Each row has a name. Each question is about the rows just above it. Places in a row count from 0.

[117 114 137 136 132] : <29>
[133 141 108 148 146] : <119>
[118 184  96 175 145] : <78>
[169  93 120  90 137] : <111>
[113 175 175 175 162] : <22>
One entry of <22> was changed: [112 175 175 175 162]. Where, and from what? | 0, [113]
Every place of [175] in <22>: | 1 2 3

[158 130 130 158 158]  <39>
[130 109 198 198 139]  <79>
[119 138 119 179 119]  <131>
[ 89 199 199 199 136]  <19>
[159 132 120  87 105]  <77>
At which places does <39> hold [158]? | 0 3 4
At which places does <19> hold [199]? | 1 2 3
Places of [119] in row <131>: | 0 2 4
At which places does <79> hold [139]? | 4
Places of [109] in row <79>: | 1

[100 114 106 115 130 120 112 117 125 146 125 127 115 116 119 111 109 133
 112 120 132 116 104 130 120 107 140 149 123 148 130 121 118 120 109 115
 160 134 121 112 100 124 179 150 105 135 144  56 138 128 130 102 119 124
 120 126 152 130]  <71>
[140 114 116 115 133 113 112 130 151 122 115 129 121 140 112 111 113 134
 112 120 131 138 112 132 135 107 139  95  93 146  89 127 125 122 114 116
 109 128 119 117 202 128 157 152 113 114 146 128 138 151 129 138 119 130
 136 126 182 121]  <14>
[100 116 106 114 130 120 112 117 125 146 125 127 119 116 119 122 109 124
 125 120 132 116 104 130 120 107 140 149 123 148 130 121 118 120 109 115
 134 134 121 112 100 124 179 150 105  61 144  56 138 128 130 102 119 124
 120 126 152 130]  <45>
Where does [100 116 106 114 130 120 112 117 125 146 125 127 119 116 119 122 109 124
 125 120 132 116 104 130 120 107 140 149 123 148 130 121 118 120 109 115
 134 134 121 112 100 124 179 150 105  61 144  56 138 128 130 102 119 125
 120 126 152 130] differ from <45>, and what was there? | 53, [124]
One entry of <45> was changed: [100 116 106 114 130 120 112 117 125 146 125 127 119 116 119 122 109 124
 125 120 132 116 104 130 120 107 140 149 123 148 129 121 118 120 109 115
 134 134 121 112 100 124 179 150 105  61 144  56 138 128 130 102 119 124
 120 126 152 130]. Where, and from what? | 30, [130]
One entry of <71> was changed: [100 114 106 115 130 120 112 117 125 146 125 127 115 116 119 111 109 133
 112 120 132 116 104 130 120 107 140 149 123 148 130 121 118 120 109 115
 160 134 121 111 100 124 179 150 105 135 144  56 138 128 130 102 119 124
 120 126 152 130]. Where, and from what? | 39, [112]
Every place of [134] in <45>: | 36 37

[130 123 144 115 122 124 125 136  86 150 116 104]  <101>
[136 148 139 134 141 117 151 143 113  96 120 132]  <98>
[125 170 121 170 123 125 127 128 141 129 117 123]  <12>
[136 118 141 118 128 139 122 141 109 160 118 158]  <107>
[129 156 118 117 169 128 117 119 135  95 138 152]  <58>
[129 124 108 122 127 112 124 117 129 108 108 128]  <128>
[123 170 125 130 123 125 123 160 128 139 135 123]  <120>
[124 146 156 126 119 114 127 109 138 154 159 113]  <158>
At which places does <12> hold [170]? | 1 3
Places of [118] in row <107>: | 1 3 10
One entry of <98> was changed: [136 148 139 134 141 117 151 143 113  96 120 133]. Where, and from what? | 11, [132]
Where does [129 156 118 117 168 128 117 119 135  95 138 152] differ from <58>, and what was there? | 4, [169]
Places of [108] in row <128>: | 2 9 10
One entry of <107> was changed: [136 118 141 118 128 139 122 141 110 160 118 158]. Where, and from what? | 8, [109]
At which places does <120> hold [125]? | 2 5

